Each row below holds a small network's activations on one input, seen along a few directions.
Each table varies a few parts of the input and shows all the possible inputs, shuffled.
A made-up example of a description, with smaller parts first: one of 3 separate values, together with either a single point or one of 9 places along a line or (one of 4 places along a line, together with one of 5 places around a ring).
Shared parts are said once, and a part with two or three values counts as separate values.
(in the rows, 100 means zero)

Other details of the inputs vary at random and push rows far along three fixed directions, the same in every table; ignore that.

A family of inputs:
r1: 107	129	77	82	98	117	84	83	77	138	85
r2: 48	142	77	63	66	77	109	102	88	71	102
r3: 98	111	68	89	107	123	96	95	102	122	77
r4: 101	98	98	72	83	119	128	127	71	43	112
r5: 80	168	60	54	59	90	99	103	69	76	73
r6: 101	51	106	116	119	72	97	90	136	87	122
r7: 69	118	96	83	112	101	102	96	106	121	89
r8: 80	125	102	88	102	112	90	73	82	149	105
r9: 107	67	116	114	119	65	108	95	142	87	115
r10: 96	79	129	116	137	148	114	102	71	107	135
r11: 132	106	74	105	116	79	71	70	128	147	75
r12: 98	94	91	68	84	120	113	122	60	43	111
r13: 97	80	132	106	129	144	122	102	81	117	134
r14: 87	129	97	96	88	114	71	93	73	146	85
r15: 116	57	107	134	98	76	91	106	140	87	106
r16: 100	115	99	100	116	65	97	77	140	163	98
r17: 83	71	120	107	130	157	120	104	84	105	124
r18: 78	114	128	73	78	108	129	111	70	54	125
r19: 85	144	111	83	102	107	104	78	90	152	98
r20: 78	112	125	66	81	105	140	122	73	59	129
r21: 98	98	81	85	81	131	118	118	63	41	114
r22: 107	127	122	100	99	97	91	107	92	135	85
r23: 95	63	123	124	120	165	102	121	75	101	109
r24: 72	135	98	86	104	121	100	79	94	144	87
r25: 86	75	88	98	53	43	90	115	124	24	102
r26: 139	80	123	112	128	152	114	102	76	106	115
r27: 99	112	95	105	115	69	76	61	131	159	93
r28: 120	77	82	134	122	144	121	101	44	93	132
r29: 76	80	87	84	62	37	107	99	132	26	118
r30: 72	142	91	67	47	76	83	110	75	72	80
r31: 70	131	104	85	112	119	99	87	91	138	88
r32: 100	134	57	80	84	51	85	97	121	81	67
r33: 120	67	120	119	101	65	117	82	148	93	123
r34: 125	67	104	118	118	172	112	97	81	98	110
r35: 120	65	115	123	104	65	99	116	139	89	103
r36: 107	100	106	72	88	118	126	127	69	43	109
r37: 63	174	108	41	63	68	120	105	79	94	91
r38: 57	150	86	64	62	74	108	95	88	71	98
r39: 67	133	89	87	119	111	96	93	84	144	100
r40: 96	102	81	126	122	78	65	97	127	149	77
r41: 85	141	86	82	56	39	82	100	124	93	66
r42: 111	49	106	129	109	76	80	107	129	84	105
r43: 128	69	103	110	122	158	102	99	67	106	123
r44: 110	60	115	118	112	64	95	83	137	82	119
r45: 141	61	96	112	117	71	113	106	143	84	105
r46: 88	81	95	91	63	36	87	123	121	20	93
r47: 147	64	103	112	121	68	111	106	141	82	101
r48: 67	146	87	77	58	75	86	121	77	62	78
r49: 108	60	108	131	99	82	86	106	139	68	88
r50: 75	102	86	117	66	103	115	125	39	44	122
r51: 132	70	103	128	122	163	108	96	73	98	123
r52: 131	111	77	101	118	72	93	84	141	157	81
r53: 96	78	104	140	127	136	127	91	52	109	147
r54: 108	54	100	137	92	89	87	99	141	74	92
r55: 94	99	83	80	88	125	118	126	63	41	110
r56: 104	118	111	98	130	63	98	84	136	165	91
r57: 102	130	81	84	113	131	92	95	86	133	69
r58: 122	66	121	131	101	69	89	105	137	81	98
r59: 130	74	123	128	92	66	97	100	139	91	99
r60: 130	108	76	110	115	81	84	73	139	154	77
r61: 93	112	96	118	94	114	79	100	86	122	91
r62: 88	143	73	50	66	76	94	105	78	66	78
r63: 120	58	115	131	102	69	77	100	129	77	102
r64: 105	123	74	90	118	107	89	102	87	118	82
r65: 131	74	109	112	121	156	116	103	80	107	122
r66: 105	54	113	116	120	66	96	91	135	83	119
r67: 105	113	87	129	106	75	64	84	127	146	74
r68: 90	115	99	107	91	115	83	100	97	121	73
r69: 100	86	131	118	131	147	112	93	71	109	133
r70: 94	137	107	91	92	106	94	107	86	150	88
r71: 71	90	108	93	67	141	113	130	64	46	107
r72: 74	113	95	94	101	115	102	81	105	127	96
r73: 112	117	108	110	120	66	78	101	128	162	73
r74: 97	71	128	119	118	163	100	123	68	97	105
r75: 112	63	113	123	101	69	109	80	148	87	122
r76: 93	134	77	73	116	132	94	105	79	133	68
r77: 101	99	95	79	75	138	124	114	71	38	102
r78: 122	60	112	137	91	73	90	98	140	84	104
r79: 106	75	128	130	125	153	94	120	63	101	118
r80: 74	137	102	79	104	115	106	87	84	150	105
r81: 98	102	79	131	113	81	64	90	129	150	79
r82: 114	147	89	73	94	115	106	93	82	141	86
r83: 81	117	96	103	105	106	99	79	96	125	109
r84: 110	115	81	82	115	102	85	97	87	123	84
r85: 93	111	127	86	56	115	118	125	62	58	113
r86: 116	140	88	81	101	116	97	87	86	140	79
r87: 112	144	71	64	69	41	102	93	128	94	67
r88: 118	60	117	130	109	69	90	112	137	83	99
r89: 113	58	110	129	106	74	92	113	138	85	102
r90: 62	81	83	82	62	54	118	106	139	18	105
r91: 115	66	101	109	132	169	114	112	79	99	107
r92: 126	128	101	84	111	100	105	95	98	131	85
r93: 115	96	148	106	117	141	129	90	78	125	133
Each input here is: one of 3 separate values, together with either a single point or (one of 5 places along a line, together with one of 6 places around a ring).
The inputs of r80 and r15 match in every part but the choice among 3 separate values. If r6 is changed in the same way as r80 into r15, which row does it become?
Answer: r42
The inputs of r77 and r24 match in every part but the choice among 3 separate values. If r43 is changed in the same way as r77 into r24, which row does it become?
Answer: r29
Which other rows does r90 become when the choice among 3 separate values takes its other values? List them by row number.
Answer: r3, r71
Which other rows does r48 become when the place on the line of 5 takes its other values? List them by row number.
Answer: r22, r49, r58, r63
Which other rows does r33 become when the place on the line of 5 takes its other values? List them by row number.
Answer: r8, r72, r75, r83
Which other rows does r5 become when the place on the ring of 6 takes its other values? List them by row number.
Answer: r21, r32, r51, r55, r64
A walk changes only the place on the ring of 6. It starts at r70 and steps to r85. List the rest of the walk in order.
Answer: r59, r22, r73, r35

A family of inputs:
r94: 91	131	91	93	81	50	100	91	112	114	102
r95: 118	68	115	104	78	82	106	110	126	47	98
r96: 84	156	67	87	81	97	85	89	79	146	74
r97: 99	107	93	136	146	117	69	83	109	185	82
r98: 100	108	146	75	85	174	118	122	35	76	120
r99: 95	69	114	100	95	79	126	114	123	61	124
r100: 103	105	78	113	141	109	77	89	119	181	79
r101: 83	119	74	77	103	66	84	106	111	114	80
r102: 113	54	129	148	136	134	92	82	111	127	115
r103: 103	115	104	79	87	94	94	127	80	78	89
r104: 112	76	95	95	90	83	119	92	123	46	107
r105: 69	126	78	61	75	56	88	95	133	94	80
r106: 90	67	117	111	84	80	101	99	126	43	116
r107: 96	130	60	82	97	65	97	95	117	95	73
r108: 99	123	80	87	84	68	83	113	114	101	66
r109: 117	59	93	128	86	80	105	108	108	48	120
r110: 121	64	88	115	94	91	120	101	124	38	110
r111: 98	64	89	105	85	92	115	112	123	47	105
r112: 103	73	132	137	131	105	106	94	115	125	122
r113: 127	69	111	136	114	116	94	77	105	128	116
r114: 97	124	122	79	80	93	116	121	87	90	100
r115: 90	141	81	71	88	46	113	92	122	100	89
r116: 94	119	104	87	80	107	98	90	76	100	112
r117: 77	172	99	56	71	158	104	122	25	123	75
r118: 97	127	78	72	89	65	98	81	125	95	84
r119: 120	116	81	105	149	95	79	78	109	174	83
r120: 114	56	115	155	135	134	92	90	115	123	109
r121: 94	112	119	86	92	159	114	120	8	83	133
r122: 120	50	116	130	139	136	99	85	120	136	113
r123: 74	102	130	91	105	167	110	122	20	82	126
The inputs of r110 and r117 match in every part but one. If r104 is changed in the same way as r110 into r117, which row does it become?
Answer: r95
Describe the family of inputs behind these rows.
Answer: one of 5 separate values, together with either a single point or one of 5 places along a line
Which other rows does r101 become when the place on the line of 5 takes its other values? List them by row number.
Answer: r100, r105, r111, r122

A family of inputs:
r124: 93	106	103	82	114	129	118	102	81	103	107
r125: 114	85	93	108	121	90	99	80	141	123	95
r126: 105	119	82	93	106	107	97	81	107	130	88
r127: 103	111	116	82	106	124	109	115	78	104	99
r128: 121	111	98	102	93	103	92	102	89	110	88
r129: 109	118	106	89	104	102	92	98	109	134	79
r130: 65	97	109	82	77	119	114	128	67	41	111
r131: 98	63	114	125	109	108	92	99	122	93	104
r132: 113	117	92	98	114	94	89	106	101	136	84
r133: 93	107	91	112	100	106	78	88	108	132	82
r134: 83	109	85	108	114	100	79	102	97	130	85
r135: 83	115	124	85	99	111	126	89	81	110	132
r136: 98	50	133	143	112	71	100	86	142	96	132
r137: 130	82	125	110	103	134	105	105	88	94	107
r138: 93	97	113	93	66	4	108	98	157	57	108
r139: 104	119	80	93	114	122	102	93	75	124	101
r140: 135	81	96	120	113	85	90	102	114	106	96
r141: 75	166	46	53	61	55	93	90	99	96	64
r142: 113	77	103	108	126	131	118	103	85	94	122
r143: 95	69	93	120	74	84	95	109	107	41	106
r144: 77	101	95	93	72	120	105	125	53	44	111
Describe the family of inputs behind these rows.
Answer: one of 3 separate values, together with either a single point or one of 6 places around a ring
The inputs of r144 and r139 match in every part but the choice among 3 separate values. If r133 is changed in the same way as r144 into r139, which row does it become?
Answer: r126
Which other rows does r134 become when the choice among 3 separate values takes its other values? List them by row number.
Answer: r132, r142
